A small network was shown many inputs. Here are its activations along a few directions, one row for each input.
In each table, some parts of the input vary, and every possible input appears once, in random order.
Descriptions start from the smaller parts, as in this example, which fits no table here: line(4) and (point or line(11) or (values(3) and ring(8))).
Shared parts are said once, and a part with two or three values counts as separate values.
(in the rows, 128 means zero)

Other details of the inputs shift rows strongly along two fixed directions, in all tables alike. That doesn't count.
To show where, the next rows are all for the same input, with only those details redrawn:
[113 138 105 110  85  85 108 131 135  81 116 155 111 128]
[150 131 176 115 142 235 137  60  76 164 131 107 116 153]
[107 153 101 112  83  82 108 139 132  82 123 164 106 120]
[116 202 147 119 125 199 132 112  72 158 163 154  94 109]
[107 152 101 111  83  82 108 139 132  82 123 164 107 120]
[111 207 141 120 120 187 130 120  76 152 165 161  92 104]
[146 103 152 110 120 173 124  74 108 124 109 111 123 159]
[146 103 152 110 120 173 124  74 108 123 109 111 123 159]

A family of inputs:
R1: [111 164 123 146 153 108 139 163 119 146 148 124 114 111]
R2: [112 156 119 144 149 111 136 161 111 142 152 125 114 103]
R3: [112 125 124 113 110  68 108 155 157 111 132 153 145 116]
R4: [152  79 151 137 168 153 151 130 116 148 115  77 141 147]
R5: [117 119 110 125 117  67 101 153 143 101 136 138 124 108]
R6: [114 159 134 134 143 115 140 171 125 149 148 152 134 106]
R7: [129 134  49 157  94 104 129 132 176 105 117 158 150 108]
R8: [152 113 183 144 194 213 169 114  97 193 140  77 138 154]
R9: [147  92 156 138 172 147 155 126 128 154 119  89 152 164]
R10: [107 164 126 147 154 108 141 161 124 146 155 129 117 116]
R11: [149  62 137 104 103 112 113  77 153  85  71 102 136 186]
R12: [153  41 145 100 108 116 114  57 160  86  66 100 155 210]
R13: [107 153 101 112  83  82 108 139 132  82 123 164 106 120]
R14: [150  38 147 120 137  95 110  95 166 106  97  88 154 174]
R15: [107 167 125 145 154 106 140 157 123 148 155 136 125 120]
R16: [120 120 115 130 125  67 128 182 150 111 116 135 133 110]
R17: [110 166 135 130 139 114 115 143 126 144 164 152 125 114]
R18: [159  24 139 122 136 101 129 122 152 106  78  82 160 154]
R19: [105 137 121 115 108  67 110 168 155 110 140 155 133 102]
R20: [114 155 135 135 143 118 142 175 125 147 148 145 126 102]
R21: [156 115 180 143 193 213 167 117  93 192 133  72 134 149]
R22: [150  85 169 114 144 159 124 103 127 151 115  93 148 138]
R23: [129 130  49 160  93 106 131 135 176 101 118 152 142 103]
R24: [135 194  87 169 132 218 151 119 111 177 156 145 123  78]
R25: [144  61 140 104 104 112 115  75 157  85  78 108 140 192]
R26: [115 162 133 131 139 116 116 150 122 141 157 139 114 104]
R27: [134 124  43 159  88 109 126 137 162  97 114 147 139  90]
R28: [120 180 159 123 146 188 129 140  82 180 177 140 117  77]
Describe the family of inputs behind these rows.
Answer: line(4) and (values(2) or ring(5))
Changing only the line(4) part turns R26 into R5. The same change can be made to R21. Which row results?
Answer: R4
List by row number the other rows that have the line(4) part in common with R3.
Answer: R6, R7, R9, R12, R15, R17
Which other rows does R27 become when the values(2) part takes its other values? List them by row number.
Answer: R13

A family of inputs:
R29: [129 138 119 137 130 144 139 123 123 134 127 129 129 131]
R30: [126 138 138 123 131 137 129 129 122 135 134 134 128 130]
R31: [117 128 106 123 103  81 120 142 152  94 116 147 125 133]
R32: [126 136 140 121 132 134 126 130 113 132 134 128 121 128]
R33: [165  36 167 112 141 152 124  72 133 125  83  74 153 180]
R34: [131 131 129 132 132 139 125 129 129 142 136 129 133 111]
R35: [117 124 110 125 113  73 112 143 152  99 124 143 128 130]
R36: [127 138 135 121 120 144 127 120 123 132 129 137 127 125]
R37: [130 134 127 136 139 137 137 134 120 137 128 118 123 125]
R38: [127 138 136 120 123 142 126 123 114 127 131 129 116 127]
R39: [130 136 125 138 138 139 140 133 128 140 128 124 131 127]
R40: [130 133 131 134 138 138 134 136 121 136 131 122 122 123]
R41: [122 116 107 126 110  78 117 155 148 101 116 136 129 113]
R42: [127 137 138 119 121 142 124 121 115 130 130 132 119 122]
R43: [126 133 137 132 140 133 137 136 126 138 136 128 129 131]
R44: [131 132 130 131 131 141 132 134 128 141 130 130 134 116]
R45: [126 140 134 129 136 134 135 127 122 137 130 130 128 137]
R46: [126 139 137 127 137 132 132 127 114 134 131 124 120 134]
R47: [122 120  99 125 103  82 118 147 142  92 117 139 124 120]
R48: [126 141 132 126 128 140 132 120 115 129 128 125 116 133]
R49: [126 138 133 122 121 142 120 116 124 133 135 136 126 120]
R50: [126 136 138 123 130 134 120 123 123 138 138 135 130 121]
R51: [126 130 139 126 135 134 132 135 125 140 135 131 134 121]
R52: [129 136 121 135 132 142 136 124 115 131 128 124 121 128]
R53: [117 119 110 130 118  71 117 151 154 103 127 138 131 125]
R54: [130 136 120 136 129 143 129 119 125 133 136 132 126 124]
R55: [122 118 101 130 111  79 115 150 156 103 122 136 134 115]
R56: [125 134 132 135 141 130 132 129 126 141 138 123 130 127]
R57: [126 132 136 129 137 132 127 132 125 139 142 127 130 121]
R58: [126 139 137 127 134 135 132 128 123 135 133 134 126 135]
R59: [125 140 131 128 126 141 125 116 125 131 136 133 121 130]
R60: [131 133 129 132 133 141 135 136 127 139 132 128 131 121]
R61: [121 121  98 130 107  81 121 146 144  92 116 139 122 125]
R62: [127 140 133 122 122 144 129 122 123 131 131 135 124 130]
R63: [125 135 134 133 141 132 140 134 125 140 133 124 131 132]
R64: [126 140 131 124 122 142 122 117 123 131 136 133 123 125]
R65: [129 136 123 139 138 137 133 128 129 141 134 122 130 122]
R66: [125 140 132 130 136 132 127 122 123 137 136 128 126 132]
R67: [118 122 111 121 109  74 110 144 150  99 124 142 131 125]
R68: [125 143 129 128 127 142 135 119 123 132 127 131 123 136]
R69: [125 142 127 130 127 140 128 115 124 133 133 129 122 131]
R70: [125 133 136 132 142 130 137 135 117 137 133 119 123 130]
R71: [131 132 131 130 134 139 131 137 119 136 132 122 124 118]
R72: [126 130 140 125 137 132 131 137 116 136 137 122 124 123]
R73: [131 134 125 129 123 146 132 124 123 135 129 136 132 119]
R74: [122 118 101 124 101  83 116 145 143  95 115 142 127 116]
R75: [121 121 102 133 114  79 125 156 157 102 117 139 132 125]
R76: [126 136 140 121 129 136 127 128 123 137 132 136 131 126]
R77: [171  34 146 124 137 163 127  61 142 124  86  74 158 177]
R78: [130 136 122 135 129 145 136 124 124 133 130 133 127 129]
R79: [130 133 123 130 124 144 124 119 124 136 135 135 131 114]
R80: [126 129 141 124 136 132 129 136 117 138 135 125 127 119]
R81: [126 131 139 130 141 131 133 136 118 136 136 123 122 128]
R82: [126 139 135 125 127 141 129 122 116 127 131 129 114 132]
R83: [159  26 116 127 120 100 120  81 169  89  70  83 160 181]
R84: [131 135 123 130 125 147 134 125 123 133 131 133 129 124]
R85: [126 130 137 127 135 132 125 130 126 141 140 129 133 117]
R86: [126 132 137 127 136 134 134 137 124 138 136 128 131 126]
R87: [126 137 140 125 135 133 128 129 115 132 133 128 119 133]
R88: [130 134 126 137 137 138 130 130 130 140 137 126 128 121]
Changing only one part turns R44 into R39. The same change can be made to R41. Which row results?
Answer: R37
Changing only one part turns R52 into R61. The same change can be made to R70. Which row results?
Answer: R81
Describe the family of inputs behind these rows.
Answer: values(3) and line(4) and ring(5)
Which other rows does R35 become when the values(3) part takes its other values? List them by row number.
Answer: R58, R87
Which other rows does R81 become when the values(3) part takes its other values? List them by row number.
Answer: R43, R53
Which other rows does R69 become when the ring(5) part takes its other values? List them by row number.
Answer: R56, R65, R66, R83
Which other rows does R71 become when the ring(5) part takes its other values? List them by row number.
Answer: R32, R38, R47, R72

A family of inputs:
R89: [147  24  79 148 125  38 118  93 192  68  78  93 163 191]
R90: [164  86 198 118 173 202 128  67  84 165 108  46 114 162]
R91: [125 137 159 102 121 146 129 125  84 109 131 131  87 142]
R92: [104 193 125 150 160  95 157 246 105 155 163 142 114  75]
R93: [159  16  70 140  88  76 125 111 193  50  45  86 144 161]
R94: [ 85 203  70 123  72  70 130 153 142  86 124 196 119 123]
R95: [154  94 193 102 155 179  96  73 116 173 132  86 141 135]
R96: [ 89 177 123 129 124  58 112 145 143 118 143 145 102 130]
R97: [170  66 147 154 178 216 149  65  82 167 122  53 134 153]
R98: [146  18 125 134 157  23 142 161 207  92  60  83 181 197]
R99: [117  88 126  81  72  38  74 144 166  55 112 169 131 137]
R100: [131 185 111 143 112 204 123 132 130 166 167 161 129  66]
R101: [133 154 179 128 190 180 154 179 108 208 178 121 161  87]
R102: [105 194 177 116 141 189 146 103  80 157 171 152  91 157]
R103: [169  96 142 159 154 243 166  44 136 170 107  83 142 179]
R104: [114 193 118 121 110 186 151 125  67 141 132 155  97  99]
R105: [ 86 224  92 113  65 104 109 167 117 120 157 228 114  48]
R106: [105 157  69 142 106  57  94 171 152 105 172 174 138  62]
Describe the family of inputs behind these rows.
Answer: values(3) and (point or ring(5))
List by row number the other rows that have the values(3) part in common with R93.
Answer: R90, R91, R92, R97, R104
Which other rows does R102 become when the ring(5) part takes its other values? List them by row number.
Answer: R89, R94, R96, R103
